These are the activations of a small network on made-up records, seen along a few directions, one row for each record.
Here are examples, each followed by its value of one field, Vunak.
The word none means that the record has no Vunak.
The largest differences between rows may come from other fields.
In the rows, 500 means zero.
Random noise pushes rows far along 2 fixed directions. That doesn't count. These rows show it; they differ only by the noise:
[451 575 360 582 387 599 513 433 497 715 423 315 481 405 523 491]
[467 421 581 499 510 541 558 550 498 550 512 441 545 543 408 480]
[480 325 735 484 596 573 659 634 465 465 562 514 548 637 309 497]
[476 341 692 449 572 499 570 609 503 461 559 507 584 613 353 469]

[455 614 597 272 458 258 321 451 677 497 571 467 624 500 496 396] -> j8
[331 631 388 285 365 394 466 398 566 792 530 135 689 388 359 266] -> j7
[552 495 670 516 588 549 578 578 449 367 490 614 464 570 467 570] -> j9
[483 550 654 459 507 547 583 526 501 535 527 470 454 549 407 519] -> j2
[462 352 404 419 528 340 399 521 470 427 514 432 675 486 513 353] -> j6
[433 516 249 484 457 427 454 410 419 652 444 290 636 409 500 299] -> j7
[388 372 303 399 517 456 566 495 394 701 494 224 722 450 334 190] -> j7
[476 332 502 428 551 423 494 528 473 437 524 482 635 549 454 370] -> j2
[474 373 721 343 570 285 374 617 537 393 559 551 660 617 354 406] -> j1
[424 279 452 507 562 543 622 604 357 609 517 333 647 541 281 308] -> j5
[489 616 623 364 448 426 454 461 640 509 571 502 501 520 470 535] -> none
[475 565 373 703 505 845 834 507 267 740 382 319 366 459 365 486] -> j8
[491 894 467 687 309 824 678 355 479 775 388 343 196 334 563 729] -> j9
[462 440 561 511 500 548 539 555 467 543 512 436 519 532 409 489] -> j3
[470 628 728 476 446 606 605 516 540 583 521 443 417 521 393 603] -> j6
[463  99 198 446 599 255 336 548 387 451 472 400 845 490 506 154] -> j5
[482 379 558 598 585 663 719 604 339 560 475 462 479 567 335 470] -> j1
[513 324 874 438 682 622 784 682 439 362 648 634 465 726 220 554] -> none
[505 776 519 430 378 386 302 392 633 506 479 503 435 420 630 565] -> j9
[500 672 539 528 441 498 495 445 524 536 493 472 430 467 532 561] -> j4
[478 375 442 537 515 501 452 561 439 549 473 442 566 480 456 445] -> j3
[454 484 275 499 414 406 294 460 503 615 436 358 590 399 566 388] -> j3
[379 662 244 485 324 551 502 358 471 839 406 162 539 312 489 376] -> j1
[559 346 182 452 536 190 129 449 570 307 471 633 678 444 792 353] -> none
[371 473 280 496 431 606 602 506 341 861 417 112 629 410 291 257] -> j5
[510 605 662 464 482 421 448 461 619 460 537 573 477 517 534 569] -> j4
[492 607 494 506 437 501 461 444 581 550 484 459 478 453 588 532] -> j6
[544 560 505 585 522 546 567 472 437 458 466 544 449 517 547 541] -> j4
[515 291 546 419 629 349 451 594 471 314 556 591 661 590 441 368] -> j8
[493 242 856 386 666 495 657 676 495 281 638 650 591 673 297 508] -> j2

Which value of Vunak does each new row have?
[528 654 360 686 441 693 589 412 418 562 388 483 310 379 637 630] -> j9
[575 231 374 607 644 468 484 580 390 320 466 652 571 557 580 457] -> none
[430 614 654 493 430 628 641 517 471 682 512 349 438 508 300 536] -> j1
[491 216 823 334 724 404 608 697 472 320 644 626 655 728 236 353] -> j8
[582 365 591 554 632 490 515 599 458 275 530 740 444 594 523 585] -> none
[521 640 437 647 416 706 609 432 465 613 435 468 316 438 555 647] -> none
[439 612 634 286 466 335 404 495 641 526 555 440 632 497 425 398] -> j8
[534 629 564 392 456 261 214 446 658 360 498 608 536 470 671 528] -> j9
[520 715 496 669 431 674 640 433 430 609 419 451 325 435 540 646] -> j4
[395 393 271 524 479 550 573 516 332 787 440 176 635 462 324 247] -> j5
